These are the activations of a small neural network, seen along a few directions. Each row is one input.
Each table varies a few parts of the input and shows all the possible inputs, shuffled.
A made-up example of a description, with smaller parts first: values(2) and (point or line(11) or (line(4) and ring(8))).
Shared parts are said once, and a part with two or three values counts as separate values.
In the rows, zero is written as 128.

Other details of the inputs shift rows strongly along two fixed directions, in all tables alike. That doesn't count.

Rows:
x1: [135 135 119 135  96 144  99 132 137 142 138 140 126 126 132 110]
x2: [137 172  83 135  96 143  32 144 129 137 111 178 106 122 159 127]
x3: [160  77 151 116 138 128 144 100  96  71  88  58 154  84 155 163]
x4: [ 69 139 174 138 111 116 217 149 155 153 134 147 175 166  72  94]
x5: [ 99 139 166 132 113 125 172 122 142 140 146 132 155 161 100  99]
x6: [131 132 134 121 167 120 168 159 127 199 131 164 130 175  98 106]
x7: [154  86 145 119 154 127 133  85 101  49 122  64 134  89 164 176]
x8: [137 164  67 143  99 151  38 139 136 129 146 174  92 117 155 131]
x9: [133 119 125 134 159 119 168 162 134 192 124 166 124 181  84 114]
x10: [157 119 110 110 141 116  55  82  98  89 126  65  71  37 174 157]
x11: [145 163  69 139  95 151  25 138 138 137 143 167  93 117 158 128]
x12: [ 91 164 143 115 118 105 161 123 159 184 148 129 108 114  93  75]
x13: [125 157  86 135 112 136  57 142 129 115 119 172 108 117 155 139]
x14: [ 81 131 155 113 165 111 232 166 141 180 122 157 147 189  75 106]
x15: [161  80 166 115 140 126 148  85  98  67 114  52 150  96 153 153]
x16: [ 85 138 147 136 115 118 177 142 146 133 132 146 156 151  99 114]
x17: [182  77 119  97 198 123 133 123  85 102  86  81 117 102 163 180]
x18: [168  52 152 118 142 135 158  85 104  61 112  22 153  80 154 162]
x19: [ 96 157 156 136 109 125 152 132 146 144 152 155 144 160 103 100]
x20: [164  37 153 132 193 109 224 122 101 111  96  61 140 139 103 160]
x21: [133 172  79 134 102 140  29 145 131 129 116 181 103 119 160 135]
x22: [ 90 143 160 134 119 120 176 125 146 132 156 141 149 160 101 112]
x23: [139 180  89 134 104 142  23 129 131 130 141 179  93 129 162 131]
x24: [ 95 128 140 141 109 128 179 134 152 138 156 130 150 148  96 110]
x25: [131 140 111 138 103 141  97 135 140 134 142 141 123 124 132 119]
Description of these inputs: values(2) or line(5) or (values(3) and line(6)).
- Change only the values(3) part in x25. List by row number the other rows that result. => x4, x19

Rows:
x26: [175  77 132 114 161 125 128  96  98  83 112  57 120  86 158 165]
x27: [133 139 110 136 112 139 100 139 134 137 129 150 125 135 133 124]
x28: [150 164  74 130 121 140  29 141 122 133 121 176  87 123 165 140]
x29: [131 143 113 134 123 134  99 138 128 134 129 157 120 140 134 130]
x30: [135 149 107 124 132 129  88 136 125 140 126 155 108 130 142 131]
x31: [ 86 149 158 136  79 128 141 105 151 105 158 115 150 113 118 105]
x32: [113 123 145 132 127 125 165 136 134 136 127 133 149 147 108 119]
x33: [106 125 148 129 132 121 176 137 136 140 126 132 146 148 102 117]
x34: [111 128 147 122 136 119 168 135 133 144 125 129 141 141 108 116]
x35: [112 126 141 127 137 120 165 132 135 143 137 128 133 140 107 118]
x36: [173  75 132 114 157 124 130  98  99  87 106  55 123  82 155 162]
x37: [108 124 145 128 132 120 175 135 138 148 133 125 139 139 100 112]
x38: [133 140 111 136 116 140  99 137 132 134 134 152 123 140 134 126]
- What do these inputs look like to the network? => point or (values(2) and line(6))
- Change only the values(2) part in x33. List by row number the other rows that result. => x28
- Change only the line(6) part in x36. List by row number the other rows that result. => x27, x32, x33, x34, x37
